Each row below holds a small network's activations on one input, seen along a few directions.
In each table, some parts of the input vary, and every possible input appears once, in random order.
A made-up example of a description, with smaller parts first: one of 6 places along a line, together with either a single point or one of 9 places around a ring or (one of 2 separate values, together with one of 5 places around a ring).
Shared parts are said once, and a part with two or three values counts as separate values.
(in the rows, 128 means zero)

Other details of the inputs vary at random and push rows far along two fixed directions, the same in every table; ignore that.

Table:
r1: [102 132 122 124 142 142 133 136 119 126 105 137 150]
r2: [115 118 112 136 142 138 133 139 113 119 114 140 152]
r3: [157 136 173 139  70  69  85 171 130 103 132 155 114]
r4: [113 121 111 138 150 148 127 134 121 126 111 142 152]
r5: [109 112 119 138 132 124 129 158 101 116 109 143 155]
r6: [161 123 143 139 105  89 112 134 146 143 146 120 114]
r7: [151 136 159 137 103  88 120 141 142 142 146 119  99]
r8: [ 97 108 129 119 143 137 113 127 114 128 118 132 134]
r9: [105 129 117 128 144 150 147 136 103 116 115 135 139]
r10: [135 110 190 161  77  31  83 198 125 136 119 144 126]
r11: [105 109 152 121 110 112  78 172  94  90 110 167 146]
r12: [ 92 112 142 126 135 136 112 128 114 132 116 143 134]
r13: [161 131 135 128 112 104 127 118 155 139 150 106 101]
r14: [ 95 117 134 112 137 138 111 128 111 137 118 134 140]
r15: [167 152 133 144 109 108 153 134 145 130 140 112 108]
r16: [162 150 132 146 104 102 151 129 158 128 135 119 112]
r17: [176 135 119 132 129 135 120  91 165 153 158 106 108]
r18: [ 84 103 146 123 124 118 116 145  99 122 116 146 136]
r19: [108 122 116 104 153 168 124  96 121 140 131 121 135]
r20: [112 107 110 117 149 153 118 109 112 132 134 129 138]
r21: [ 95 113 168 116  98  93  71 190  85  94 103 175 153]
r22: [155 142 155 140 116 111 115 123 154 150 145 117  99]
r23: [111 119 116 139 142 137 125 145 117 125 108 146 154]
r24: [178 160 103 119 122 135 167  97 162 136 153  95 113]
r25: [169 145 120 139 114 113 152 126 158 128 137 108 112]
r26: [102 118 128 106 139 139 122 120 111 131 127 128 136]
r27: [113 120 105  94 147 161 140  96 110 131 140 114 130]
r28: [106 112 117 116 155 164 120 103 125 134 126 123 132]
r29: [133 122 183 149  78  47 106 175 133 132 128 137 111]
r30: [120 112  94 110 161 175 126  86 119 137 141 122 135]
r31: [ 88 114 156 130 134 124 104 150 104 134 114 146 132]
r32: [116 111  96 101 156 171 141  90 115 126 140 109 126]
r33: [150 137 162 141 104  86 116 140 145 142 144 120 100]
r34: [ 91 127 148 145 132 118 122 170 106 121  95 154 146]
r35: [162 153 129 146 114 115 146 120 166 135 132 120 111]
r36: [170 158 117 127 119 123 157 110 161 134 144 103 118]
r37: [ 98 127 125 135 135 135 136 142 116 119 104 146 144]
r38: [160 143 140 151 105  90 137 148 158 127 126 119 118]
r39: [ 75 103 164 133 115  95 101 168  98 121 106 156 141]
r40: [103 119 127 115 150 155 124 114 109 133 129 132 126]
r41: [113 126 101 124 153 160 146 118 123 118 114 127 142]
r42: [110 131 103 125 146 160 153 111 120 118 118 132 139]
r43: [151 139 153 126 104  91 115 131 151 146 141 117 111]
r44: [186 149 105 141 126 128 148 108 168 139 147 110 116]
r45: [165 143 123 111 118 123 138  96 154 145 160  98 105]
r46: [141 131 169 145  92  72 110 147 148 140 133 131 108]
r47: [117 138  96 122 161 179 157 102 117 123 125 125 134]
r48: [148 121  82  96 150 195 113  82 110 102 153 135 137]
r49: [117 120 104 103 157 176 146  88 107 130 145 114 119]
r50: [155 144 149 156 103  82 126 159 161 132 117 127 119]
r51: [ 88 116 146 147 130 110 113 174 114 118  85 153 153]
r52: [177 162 108 123 125 136 161  95 167 138 148 100 115]
r53: [184 145 104 139 121 126 151 113 159 135 149 107 117]
r54: [111 131 106 112 140 152 154 123 108 117 120 123 149]
r55: [104 133 126 136 149 150 135 135 116 125 107 140 139]
r56: [175 159 117 139 124 132 160 108 158 134 148 105 105]
r57: [105 124 112 125 135 146 152 129 111 113 115 137 141]
r58: [104 118 113 111 151 168 132  93 119 132 133 128 128]
r59: [ 97 109 129 121 145 142 112 125 117 131 118 132 135]
r60: [169 161 120 130 119 122 149 115 165 140 138 108 117]
r61: [103 109 122 116 145 144 122 118 116 127 126 125 132]
r62: [107 118 154 120 114 123  85 165  89  95 120 167 137]
r63: [115 122  97 122 148 159 154 120 113 113 120 121 141]
r64: [172 152 116 137 109 120 165 111 155 127 147 106 108]
r65: [105 106 119 123 147 149 107 119 112 137 125 136 142]
Description of these inputs: one of 5 separate values, together with either a single point or (one of 2 separate values, together with one of 6 places along a line).
The inputs of r41 and r52 match in every part but the choice among 5 separate values. If r8 is changed in the same way as r41 into r52, which row does it become?
> r43
Change only the choice among 5 separate values in r5. List by row number the other rows that result.
> r15, r54, r63, r64
Which other rows agree with r22 in the choice among 5 separate values? List them by row number.
> r7, r9, r15, r31, r33, r34, r40, r47, r49, r55, r56, r62
Change only the choice among 2 separate values in r37. List by row number the other rows that result.
> r58
Change only the place on the line of 6 in r26. List by row number the other rows that result.
> r14, r19, r27, r43, r45
